These are the activations of a small neural network, seen along a few directions. Each row is one input.
Each table varies a few parts of the input and shows all the possible inputs, shuffled.
A made-up example of a description, with smaller parts first: one of 3 separate values, together with either a single point or one of 11 places around a ring or (one of 5 places around a ring, together with one of 6 places along a line).
Shared parts are said once, and a part with two or three values counts as separate values.

Other details of the inputs vary at random and push rows far along two fixed directions, the same in every table; ignore that.

Table:
row 1: [ -2 -33   3   3 -17   3 -64 -24 -72 -15 -12]
row 2: [ 48  20  51 -44  72   0 -18  13  35 -18 -11]
row 3: [ 20 -44  -2  13 -10 -20 -44 -32 -70 -16   1]
row 4: [ 31   4   9 -34  29  -2 -23  65  -3 -17 -10]
row 5: [ 25  21  19 -18  23 -21   5  60  13 -15   3]
row 6: [-18   6 -12   7 -20  17  31  -6  19  24 -23]
row 7: [-23   8  -5  14 -16  21  25   0  26  21 -19]
row 8: [-11  -2  -7  18 -17  21  24  -9  24  18   3]
row 9: [-17  32 -17   4   3 -15  22 -16  37   5   0]
row 10: [-10   5 -14   2 -17  18  38 -12  16  27   5]
row 11: [ 20  16  25 -20  27 -18 -12  56  -3 -30   8]
row 12: [-24  11   4  32 -24  -4  30 -20  12  15  -7]
row 13: [ 10 -39  -6  10 -15 -19 -36 -43 -80  -5   7]
row 14: [ 18  11  14 -35  31   6 -16  71   9 -22  -4]
row 15: [-22   8  -2   4  -5   4  41  -2  22  14  16]
row 16: [ -3 -42   4  17 -18 -12 -48 -44 -70 -13  12]
row 17: [-12  12   1  18 -19 -10  36  -9  14  13  -9]
row 18: [ 34 -11  21  -9  35 -14 -23  60  11 -29  11]
row 19: [-25  -2  -5  13 -25  25  22 -23  15  21  10]
row 20: [-34  14   7  22 -27  -2  27 -22   9  14   1]
row 21: [ -4   2 -11   6 -14  17  36  -1  30  18   0]
row 22: [ -2 -22 -30   2 -10  -7 -66 -60 -65 -10 -16]
row 23: [ 38   5 -11 -33  44  -5 -40  41  21 -31  13]
row 24: [-16  16 -26   2   8  -7  24 -21  43  10  12]
row 25: [-22   4 -11   5 -18  24  31 -19   9  20  11]
Each input here is: either a single point or (one of 4 places along a line, together with either a single point or one of 5 places around a ring).
Q: Start at row 14 and move only the place on the line of 4, one step at a time. The first step leads to row 25. Which rows follow, in order?
A: row 15, row 11

Table:
row 26: [ 23  17  13 -28  46 -20  11  51  38 -17  15]
row 27: [-33  21 -23   6  -6   9  43  -5  53  24  -9]
row 28: [ 17  12   2 -19  16  11   7  37  30  -5 -12]
row 29: [-28 -22 -27  16 -28  -3 -27 -67 -59   7  -7]
row 30: [-11 -13 -13  23 -19 -24 -26 -66 -44   6  -7]
row 31: [-12   5  22  11   0   8  39 -20  30  19  -5]
row 32: [ 43 -16  44 -21  33 -21 -77  25 -56 -42  -2]
row 33: [-23  15   5  -1 -13  36  51  -1  42  38  -4]
row 34: [ 36 -23  28   5   5 -45 -62  46 -73 -46   8]
row 35: [ 54 -40  -4 -22  27 -20 -91  24 -68 -38   0]
row 36: [-18   5 -25   9 -13  15  23  -7  36  13   7]
row 37: [-18   3   6   4 -12  28  27  -6  29  24 -14]
row 38: [-17 -22  16  20 -22   3   0 -73 -47  14  -2]
row 39: [ 24  12  -5 -27  29   7  -1  65  41 -13  22]
row 40: [-11  -4  -4  25 -27 -10  -9 -73 -41  10 -17]
row 41: [-12  25  -6 -12  -2  22  41  12  40  17  -8]
row 42: [  7  10  15  -6  10  -9  13  94  23 -21   5]
row 43: [-23 -21 -31  18 -34   9 -16 -60 -40   8   9]
row 44: [ -6 -17  -2  23 -21  -7   1 -76 -42   8 -11]
row 45: [-13 -33   4  19 -25  11 -40 -56 -61   2 -20]
row 46: [ 16   9   5 -12  32 -19  13  25  35  -8   7]
row 47: [ 37 -21  -5 -27  25 -11 -57  30 -41 -24   7]
row 48: [-23  10  -3  14 -26   7  52  44  30  15   4]
row 49: [ 44 -22  40 -11  28 -23 -79  16 -55 -39  -9]
row 50: [-22   7   7  -3 -12  30  30  -5  23  24  -7]
row 51: [-18  18  -9  12  -8  -9  14 -24  17   6  15]
row 52: [-15  32   5   3  -5  -2  34 -19  23  16  -7]
row 53: [-12 -29  -2  21 -34  23 -12 -59 -43  25 -14]
row 54: [ 21  11  -5 -28  34  -2  -3  64  44 -12   0]
row 55: [-25 -21 -30  28 -32   4 -21 -62 -33   3   0]
row 56: [-11   6  15  19 -13 -16  51  29  18   5  13]
row 57: [ 45 -11  15 -25  40 -41 -78  29 -51 -46   7]
row 58: [-36  21   8   2 -10  30  47  -3  44  27 -10]
row 59: [-23 -10 -15  14 -30  10 -10 -63 -48   9 -16]
row 60: [ 20   4  12  -8   7  -3  17  96  21 -10  12]
row 61: [ -8  -3 -25  11 -14  14  13 -13  19  15  10]
row 62: [ 22  21   9 -26  33   5   0  61  40 -19 -13]
row 63: [-11   8  -8  15  -1  -5  34 -21  37   8  16]
row 64: [ -5  13   8   0   1  -1  32 -24   9   8   0]
row 65: [ -2  21 -11 -24  19   6  24  44  49   5   4]
row 66: [-16  21 -10  17  -7  -8  24 -18  38  10   9]
row 67: [-16  12  -7   9  -1  -3  37 -20  31   9  22]
row 68: [ 33 -17   0 -23  30 -13 -72  40 -34 -49  14]
row 69: [-10 -10 -16   8 -29  17   2 -51 -38  21  -9]
row 70: [ 35  15   7 -28  30  10   4  62  37  -8  -7]
Q: The inputs of row 51 and row 68 match in every part but one. If row 40 is changed in the same way as row 51 into row 68, which row does it become?
A: row 62
Q: What do these inputs look like to the network?
A: one of 5 places along a line, together with either a single point or (one of 2 separate values, together with one of 4 places along a line)
Q: List by row number the other rows that have the place on the line of 5 in common with row 31.
A: row 26, row 38, row 44, row 46, row 56, row 63, row 64, row 67
Q: Which other rows does row 29 become when the place on the line of 5 takes its other values? List them by row number.
A: row 26, row 47, row 57, row 65
Q: Which other rows does row 29 become when the choice among 2 separate values takes its other values? List them by row number.
A: row 27

Table:
row 71: [-27  -8  -1  37 -37  -1  20 -54 -14  12   5]
row 72: [-32   4  -2  19 -26  15  70 -34  29  37  -9]
row 73: [  9   8  -3 -20  17 -18  -9  52  10 -28   8]
row 74: [ 26 -17   5 -11  21 -18 -51  41 -25 -35  20]
row 75: [ 10 -43 -14  15 -17   1 -59 -26 -59 -16  -3]
row 76: [ 20  -1  -3 -18  24 -13  -5  51   7 -18  20]
row 77: [-15 -13  -5  34 -37 -18 -16 -60 -63   3  -9]
row 78: [ 12   8  -9 -14   5  10  20  42  40   9   4]
row 79: [  2  -8  -2  -3  12   0 -27 -53  -8 -10   1]
row 80: [-24  12 -20  11  -9   1   7 -78  -1  20 -16]
row 81: [-30   7 -13  14 -33  31  54 -37  16  40  -6]
row 82: [-43  10  -3  17 -35  33  41 -35  22  39  -2]
row 83: [ -3  27   7 -15  10  17  21  44  32   5 -10]
row 84: [ 29 -19  34 -12  30 -11 -48  40 -30 -27   1]
row 85: [ 21 -30   6  15 -14 -23 -41 -33 -76 -15   7]
row 86: [ 31 -15  -4 -16  18 -10 -55  46 -29 -33  -8]
row 87: [  5  47   1 -29  43   9  50  21  91  22   8]
row 88: [  8  29  26 -23  28  -4  30  73  59  -3 -12]
Q: What do these inputs look like to the network?
A: one of 3 separate values, together with either a single point or one of 5 places around a ring
Q: The inputs of row 75 and row 86 match in every part but the choice among 3 separate values. If row 82 is changed in the same way as row 75 into row 86, which row does it become?
A: row 83
Q: Which other rows does row 72 become when the choice among 3 separate values takes its other values? List them by row number.
A: row 84, row 88

Table:
row 89: [ 24 -14   4 -17  12   0 -14  23 -18 -13  -1]
row 90: [ 20  -6  -4  -5   9  -7 -33  23 -17 -13  -9]
row 91: [  4  21   8 -21  15  16  29  46  44   8  11]
row 92: [-15   3   3  12 -17  -2  27 -25  -5  14 -11]
row 93: [ 16  -7  21  -3   9  -9 -26  21  -8 -16  -3]
row 94: [ 15  29   3 -33  46  14  22  11  73   6   3]
row 95: [  3 -17  -2  11  -8 -12 -20  -8 -18  -8   9]
row 96: [-30   4 -14  11 -17  10  11 -20   1  10  -5]
row 97: [ -2 -20   2   0  -2   8 -19  -6 -25  -1   4]
row 98: [-16   3   3  11 -17  -4  26 -23  -5  19 -11]
row 99: [-31   2 -14  11 -18   8   7 -21  -2  15  -5]
row 100: [-26   3   7  17 -15   5  19 -24   0  10  -4]
row 101: [ -8  16   2  -1  12   0   8 -63  18  13  -9]
row 102: [ 21 -20   7  -8   7   6 -30  19 -13 -18   3]
row 103: [ 17  -5  -4 -15   9 -10 -25  22 -23 -19  -9]
row 104: [ 26 -12   1   3  10 -15 -23  19 -17 -21   7]
row 105: [  9  -8  22  -5  14 -10 -28  19 -20 -18   0]
row 106: [-22  -7  -6  10 -16  20  17 -22   0  15   3]
row 107: [ 3 16  4 -4 12 -1 27 44 56 -6 12]
row 108: [ 20 -20   8  -9   8   4 -32  20 -13 -13   3]
row 109: [ 21  -6  -5  -5   8  -5 -31  22 -17 -18  -9]
row 110: [-13  -7 -10   4 -18  10  24 -21  -4  24  -4]
row 111: [ -1   0  -7  -3  -8   1 -21  -7 -29  -8  -1]
row 112: [  5  19   1 -12  17 -10  37  47  45   3   9]
row 113: [ 22 -11   1  -8  11 -20 -16  19 -23 -21   6]
row 114: [-20  10   7  11 -19   2  20 -25  -5  17  -1]
row 115: [-26  -2  -8  18 -15  -2  17 -21   1  13  11]
row 116: [ 1 23 20 -6 14  5 31 45 60 -2 -2]
row 117: [  3  -2  14   2  -6  -5 -13 -11 -30  -8   0]
row 118: [-12   5   2  21 -17   4  26 -21   7  15 -11]
row 119: [  2  27   5 -12  15  -4  31  45  45   1  19]
row 120: [ 29   1   0 -20  40 -19 -36 -19   0 -21   8]
row 121: [-11  -2 -13  23 -19  -4  20 -21   3  17   4]
row 122: [  8  38  -6 -31  43   4  11  10  68   0  -6]
row 123: [-23   1 -15  13 -23   8   6 -20   7  15  -8]
row 124: [ 17  -1   6  -8  10 -13 -18  21 -17 -21  17]
row 125: [ -9  -8 -10  14 -19  15  18 -20   2  24  -4]
row 126: [  6 -11   1  -5  -6  10 -14  -9 -30  -4   7]
row 127: [ 13 -17  -3   5  -5   9 -10  -4 -18   0  -3]
row 128: [ -2   0  -7  -4  -8  -1 -23  -6 -29  -3  -1]
row 129: [ -4 -14  -2   9  -3  -9 -15  -8 -24 -13  12]
row 130: [-12   2   2  21 -18   1  19 -23   1  19 -11]
row 131: [-20   4 -18   5 -19   1  18 -19  -4  19 -12]
row 132: [ -1 -11  -8   4 -10   1 -26  -7 -18 -10  -7]
Q: What do these inputs look like to the network?
A: one of 4 separate values, together with either a single point or (one of 2 separate values, together with one of 5 places around a ring)
Q: The inputs of row 111 and row 124 match in every part but the choice among 4 separate values. If row 131 is changed in the same way as row 111 into row 124, which row does it become?
A: row 112
Q: Which other rows does row 114 become when the place on the ring of 5 takes its other values? List them by row number.
A: row 93, row 98, row 105, row 130
Q: Which other rows does row 97 become when the choice among 4 separate values takes its other values? List them by row number.
A: row 99, row 105, row 115
Q: Which other rows does row 125 become when the place on the ring of 5 takes its other values? List them by row number.
A: row 91, row 97, row 108, row 110
